These are the activations of a small neural network, seen along a few directions. Each row is one input.
Each table varies a few parts of the input and shows all the possible inputs, shuffled.
Descriptions start from the smaller parts, as in this example, which fits no table here: one of 8 places around a ring, together with either a single point or one of 11 places around a ring or (one of 2 separate values, together with one of 6 places along a line).
Shared parts are said once, and a part with two or three values counts as separate values.

Other details of the inputs vary at random and push rows far along three fixed directions, the same in every table; ignore that.

Table:
x1: [-10   0   5  -4   1  -5   1   1   3  -3   4]
x2: [39 -2  8  9 -6  4 -9  3  6 11 -5]
x3: [ -5  -3  -6 -11   5  -1   1  -1   4   5   1]
x4: [31  9 14 19 -2  0 -9  1  6 10 -6]
x5: [ 35  -1  18  11  -6   6 -10  10   2   5  -6]
x6: [-4 -2 -4 -6  2 -2 -3 -7 -7 -4  4]
x7: [30  3 20 19 -7  1 -7  4  8  6 -3]
x8: [-6 -5 -2 -4  0 -3  0 -5 -5  0  6]
x9: [ -3  -4  -9 -11   5  -5   0   1   2   3  -3]
x10: [-9  1  2 -4  1 -6  1 -2 -1  1  5]
x11: [-7 -2 -5 -2  3 -8  0 -2 -4  1  3]
x12: [33  6 16 17 -5  3 -9 -2  4  7 -5]
x13: [-9 -6 -4  0  6 -2  2 -2 -1  2  8]
x14: [ 34   3  10  19  -3   4 -11  -2   2   9  -1]
x15: [-8  1 -4 -3  7 -2 -2 -6 -2  2  5]
x16: [-29   2   0  29 -24  43  55 -18   2   5 -74]
x17: [-8 -2  2 -9  5 -2  0  8 -1 -1 -2]
x18: [-7 -3 -7 -1  9 -2 -1 -3 -2  0  4]
x19: [-9  2  1 -4  2 -8  1 -1 -1  0  3]
x20: [-5 -9 -3 -3  1 -2  1 -3 -6 -4  7]
x21: [-5 -6 -5 -4  4  0 -2 -5 -6 -5  5]
x22: [-10   4   3  -5   4  -3  -2  -2   3  -5   2]
x23: [-6 -6 -5 -3  5  1 -2 -5 -4 -3  5]
x24: [-24   1 -10  28 -24  39  55 -25   5  10 -75]
x25: [-5 -5 -2 -5 -2 -4  0 -5 -7 -2  6]
x26: [-8 -7 -3 -1  4 -1  2 -3 -3  0  8]
x27: [ -2  -3  -6 -10   9  -3   5   6   4  -6  -2]
x28: [-8  4  1 -6  3 -3 -2 -5 -2 -2  3]
x29: [-7  1 -6 -2  7 -4 -2 -5 -3  1  3]
x30: [-8 -3 -2 -3  2 -4  1 -4 -4  2  7]
x31: [ -3  -2  -4 -10   9  -2   5   5   5  -5   0]
x32: [32  1  9 23  3  6 -9  1  6 12 -1]
x33: [-9  3  3 -6  2 -2 -2 -2  2 -6  3]
x34: [ -4  -4  -5 -12   3   0   0  -2   2   4   1]
x35: [ -2  -5  -2 -12   5   1   5   3   3  -8   2]
x36: [-7 -4 -5 -2  7  1 -1 -5 -3 -1  6]
x37: [34 -1 19 12 -4  6 -8  9  4  8 -7]
x38: [ -7  -3   0 -10   5  -4  -1   8  -2  -2  -4]
x39: [ 34   3  17  16 -10   0  -8   2   1   7  -2]
x40: [-7  4 -3 -5  4 -8 -2 -2 -2 -2 -1]
x41: [-10   1   3  -4   1  -7   0   2   2  -4   2]
x42: [32  5 15 20 -5 -4 -7  4  5 10 -6]
x43: [-8 -2  5 -6 -3 -4  0 -1 -1 -7  4]
x44: [-8  3  0 -5  4 -7 -3  0  1 -7 -1]
x45: [ -4  -2  -2 -10   9   1   6   4   6  -4   2]
x46: [-7  1  3 -7  0 -2 -3 -3  0 -8  2]
x47: [-7  0 -4 -4  5 -1 -2 -6 -3  0  5]
x48: [ 34   6  15  16  -7   2 -10  -1   2   5  -4]
x49: [-8  0  3 -5  0 -5  1 -3 -2  0  5]
x50: [-6 -9 -3 -2  2 -1  1 -3 -4 -2  7]
x51: [-7 -3  5 -7 -4 -5 -1 -1 -3 -9  3]
x52: [38 -2 10 10 -4  5 -8  2  8 13 -5]
x53: [ -3  -3  -2 -11   7   1   5   3   4  -6   2]
x54: [-6  1 -7 -2  6 -6 -3 -4 -4  0  1]
x55: [-6 -3 -9 -1  9 -4 -2 -2 -3 -2  2]
x56: [-7 -7 -7  0  6 -6  1  0 -3  0  4]
x57: [-9  4  1 -5  4 -5 -3 -1  2 -5  0]
x58: [-9  5  0 -5  5 -4 -1 -4  0  0  3]
x59: [ -6   1   3  -8  -1  -3  -3  -3  -2 -10   1]
x60: [-8 -6 -5  0  6 -4  2 -1 -2  1  6]
x61: [-9  0  2 -4  1 -9  0  2  1 -6  0]
x62: [-7 -1  3 -6 -2 -5  1 -3 -4 -2  5]
x63: [  0  -5  -2 -13   4   1   4   3   0  -9   1]
x64: [ -7  -4   4 -11   3   1   0   6  -1  -1   0]
x65: [-8 -2 -4 -2  4 -6  1 -3 -3  2  5]
x66: [-12  62 -76  23 -77  49 -10  72  -3  -1  48]
Description of these inputs: one of 6 places along a line, together with either one of 3 separate values or (one of 2 separate values, together with one of 4 places along a line).
Q: The inputs of x37 and x16 match in every part but the place on the line of 6. If x23 is changed in the same way as x37 into x16, which row does it become?
A: x32
Q: The inputs of x1 and x41 match in every part but the place on the line of 6. If x45 is changed in the same way as x1 into x41, which row does it become?
A: x31
Q: A walk changes only the place on the line of 4. It starts at x18 and steps to x29. List the rest of the walk in order.
A: x4, x57
Q: Change only the choice among 2 separate values in x50. List by row number the other rows that result.
A: x23
Q: Change only the choice among 3 separate values in x53. List by row number the other rows that result.
A: x34, x64
Q: List by row number the other rows that have the place on the line of 6 in common with x54.
A: x9, x11, x27, x38, x40, x42, x44, x55, x56, x61
Q: Change only the choice among 2 separate values in x62. List by row number the other rows that result.
A: x12

Table:
x67: [ 31  -4 -11  -9  -4  10 -13  29  10   0  18]
x68: [-20  29 -59  25 -38  35   7  10 -10   9  12]
x69: [ 42  22 -21  -7   2   3 -40  60  16   3  54]
x70: [ 33  16  25  17 -22   9  -2  14  11   3 -23]
x71: [-70  15 -21 -26 -23  12  31   5  -5 -23 -23]
x72: [ 30   0  -3  52  -9  23  15 -27  -1  21 -33]
x73: [-15  -4   4  -3   8 -30 -25  -3 -13  -1  46]
x74: [-67   5 -20 -28 -28  20  33   2  -6 -30 -18]
x75: [46 -8  4 54 -1 10 -1 -8  2 32 -7]
x76: [ -9 -24  49 -45  53 -52 -15 -21   6 -14   7]
x77: [ 38  -9   9  27 -11  34  29   0  11  10 -45]
x78: [-11 -19  41 -15  13  -8  20 -27   0  -8 -42]
x79: [ 13 -21  46 -11  15 -12  10 -20   2 -11 -24]
x80: [-17 -16 -20 -16  32 -27 -20 -12 -15  -3  39]
x81: [-51  -3 -38 -36  -5  16  23  12  -6 -12  -5]
x82: [ -3 -13  -7 -44  32 -25 -17  16   4  -3  25]
x83: [ 40  14 -32  17  -6  -5 -45  35  -4  20  71]
x84: [ -9 -39  55   8  47 -38   9 -72 -12  -1 -34]
x85: [ 39  20 -20   1 -11   7 -22  48  15   8  25]
x86: [ 37  -8   9  25 -12  35  24   1  12  14 -48]
x87: [ 49  -2   4  49  -2  11  -4 -15   3  31 -10]
x88: [-15 -13  28  20  11 -10  17 -57 -11   0 -34]
x89: [-24  27 -52   6 -44  47  29  34   4   0 -23]
x90: [ 25  13  31  25 -18  11  14   0  15   2 -44]
x91: [ 40  -4  36 -17   6 -18 -32  16   6  -6  22]
x92: [-79   9 -31   1 -22  10  28 -20 -21 -10  -2]
x93: [ 27  10 -11  -4   5   3 -12  32  15   6  15]
x94: [-27  -5   7 -23  20 -36 -25 -27 -16  -8  37]
x95: [-51   9 -18  -6 -11  -7   2 -15 -17  -8  19]
x96: [-22   1  15 -38  24 -26 -17  11   5 -21  26]
Q: The inputs of x80 and x84 match in every part but one. If x85 is changed in the same way as x80 into x84, which row does it become?
A: x90
Q: What is each input in this table made of?
A: one of 2 separate values, together with either one of 6 places along a line or one of 9 places along a line
Q: Change only the place on the line of 6 in x84. List by row number the other rows that result.
A: x73, x88, x92, x94, x95
Q: Change only the choice among 2 separate values in x82. List by row number the other rows that result.
A: x71

Table:
x97: [  0 -13  22  19  21  -6  22 -22   8  21 -12]
x98: [-38  13  -4 -13  -5   7  15  33   0 -15 -10]
x99: [  8 -12  29   1   7  -3   7 -21  18 -13 -30]
x100: [-36   9  -8 -15 -13   4  13  24   7 -17  -8]
x101: [-29  12 -16 -15 -15  11   7   3  10 -29  -4]
x102: [ 53   1  22  44  -2 -13  -5 -16   1  13 -34]
x103: [-33   4 -23 -12 -26   1   0  -4 -17   7  -4]
x104: [-37  -8 -26  14 -12  12   5  -6 -19  -8  15]
x105: [  4 -24  13  29  16  -1   0 -35 -10  -3 -17]
x106: [-36  -5 -27  13 -10  13   3  -8 -18 -11  13]
x107: [ 26 -13  23  29   0 -19   7 -18  -4  19 -26]
x108: [ 23 -23  45 -38  40 -57 -42  25  13   0  44]
x109: [ -1 -20  21  22  24   9  12 -29   5  16  -9]
x110: [  6 -22  11  28  18   1   0 -38 -10  -7 -17]
x111: [-15 -24 -41 -27  -1  21  26  22   0   4  -6]
x112: [-27   5  -9 -22 -25  16  15  -1  -3 -16   6]
x113: [ 21   3 -54   3 -38  44  12  59   7  17  10]
x114: [ 89  72 -27  54 -64  49 -43  56  20  32  12]
x115: [ 27 -39  -2 -13  27  11  21  -6   8   8 -36]
x116: [-27  14 -34   0 -12  -8   6  -4 -14 -14  -5]
x117: [-36   3 -24   2 -22 -10  14   5 -16   5   3]
x118: [ 13 -17  37  -3   1   6  16 -25 -13  -6 -19]
x119: [-37  16  -6 -14  -3   8  12  31   1 -19 -12]
x120: [ 87  64 -12  60 -68  41 -33  85  28   4   9]
x121: [ 55 -10  50  25 -17  14   7  -8  -5  14 -17]
x122: [ 94  50  -2  57 -84  55 -25  66   0  15  29]
x123: [  2 -22  38   3   0  -5  15 -15  17   3 -22]
x124: [ 23 -21  53 -36  50 -55 -40  31   7   2  41]
x125: [ 31  -2  17 -31  54 -57 -47  -1   7   4  46]
x126: [-26   8 -10 -23 -23  17  12  -3  -2 -19   4]
x127: [ 16  16 -20  42 -36  12  -2  25  -6  10  18]
x128: [  4  -5  19   9  18 -13  17 -22   8  21 -24]
x129: [  6 -14  32   1   6  -2  10 -20  17  -9 -27]
x130: [  6 -17  15  25  14 -13  12 -29  -7   2 -19]
x131: [ 10 -19  36  -6  -4   3  16 -26   5   1 -19]
x132: [ -2  19 -23 -60  28 -33 -59  14  -2  -5  65]
x133: [-33  19 -24 -20 -11  12   3  -4  -2  12  -4]
x134: [-24  10 -13 -23 -22  16  10  -4  -2 -24   1]
x135: [-31  10 -29   1 -16  -8   8   0 -15  -7  -2]
x136: [ 16 -11  33  -4   4   6  11 -28 -12 -14 -25]
x137: [-32  22 -28  -7  -2   2  13   2   1   1  -1]
x138: [-38  -3 -22  11 -17  -2  17   3 -16   1  14]
x139: [ 51  -5  23  53   3  -5  -2 -19   1   9 -24]
x140: [-41 -13 -21  14 -15  11   8  -2 -19   0  18]
x141: [ 25  -1  26   8   6   2  -2 -23  10  33 -28]
x142: [ 45  33   0 -21  12 -24 -65  75   9 -18  67]
x143: [-35  13 -25   3   1   8  19   1   1   1  12]
x144: [-36  14 -20 -19 -15  11   6  -1  -1  20  -1]
x145: [ -1 -11  42   3  17  -6  16   8   8   2 -35]
x146: [-37  10 -23   3  -2   8  20   3   1   4  13]
x147: [-10 -16 -47 -28   5  22  19  17   1  -9 -13]
x148: [ 28 -23  40 -38  36 -49 -46   6  15 -10  51]
x149: [-32  18 -30   2   4   8  14  -2   2  -8   6]
x150: [  1 -17  19  22  26   9  10 -31   5  12 -11]
x151: [  6 -14  16  17   7 -22  11 -25  -8   9 -27]
x152: [  2 -14  17  21  28  10   8 -32   6   9 -13]
x153: [-35   9 -29   5   5  22   5  -7  -1  -8  11]
x154: [ -8 -13 -49 -29   8  23  19  15   1 -12 -13]
x155: [-33  11 -30   4   7  23   6 -10  -1 -12  11]
x156: [ 27 -23  46 -38  43 -57 -43  21  13  -4  41]
x157: [-36  15 -23  -6  -8   0  19   6   1  13   5]
x158: [  9 -25 -40 -67  31 -22 -34  48  -2  -5  70]
x159: [-39 -11 -23  14 -14  12   7  -4 -19  -4  16]
x160: [-35  18  -9 -14  -2   7  10  29   1 -23 -15]
x161: [  9 -13  11  25  17 -13   9 -33  -7  -6 -22]
x162: [-29  12 -30 -12 -21   2  -7  -8 -16  -5 -10]
x163: [ 87  36  12  60 -64  37 -23  55  31  18  11]
x164: [  4 -20  17  26  12 -14  14 -27  -8   5 -17]
x165: [ -2 -22  23  23  22   8  13 -27   5  21  -8]
x166: [ 48  -9  32  32 -16  -3 -10 -17  -2  36 -30]
x167: [  8 -12  16   3   2 -10  -5 -34 -10  12 -34]
x168: [-34  16 -27   2   3   9  16  -1   2  -3   9]
x169: [ 59 -16  47 -32  30 -35 -50   3 -11  -9  54]
x170: [-20  12 -12 -21 -17  20  11  -5 -20 -30   1]
x171: [ 37  -4  33   4  -1   9   4 -27   9 -10 -25]
x172: [-31  22 -25 -20  -9  13   0  -6  -1   8  -6]
x173: [-10   6  -4 -56  22 -41 -47  46   6 -25  65]
x174: [  9  -4  29  -1  17  -8   9  -8  15 -16 -40]
x175: [ 12  -7  11   3   6 -10  -7 -37  -9   4 -37]
x176: [-28  27 -33  -8   1   2  11  -2   2  -7  -4]
x177: [  6  -2  17   9  20 -12  16 -24   8  17 -26]
x178: [-32   7 -25 -12 -24   2  -2  -5 -17   3  -5]
x179: [  9   0  12  17  30  -3  14 -31  10   2 -21]
x180: [ -5  -8   4 -61   5 -33 -40  24  -4 -11  84]
Q: The inputs of x123 and x129 match in every part but one. If x140 is changed in the same way as x123 into x129, which row does it become?
A: x106
Q: The inputs of x170 and x121 match in every part but one. If x161 is changed in the same way as x170 into x121, which row does it become?
A: x138
Q: The inputs of x178 and x103 match in every part but one. If x158 is changed in the same way as x178 into x103, which row does it become?
A: x111
Q: What is each input in this table made of?
A: one of 6 places along a line, together with either a single point or one of 5 places along a line or (one of 2 separate values, together with one of 4 places along a line)
Q: Change only the place on the line of 6 in x165. List by row number the other rows that result.
A: x109, x150, x152, x153, x155
Q: A walk changes only the place on the line of 4. It starts at x153 and steps to x149. List the rest of the walk in order.
A: x125, x114
Q: A walk changes only the place on the line of 5. It starts at x136 and steps to x134. List the rest of the walk in order.
A: x99, x120, x160
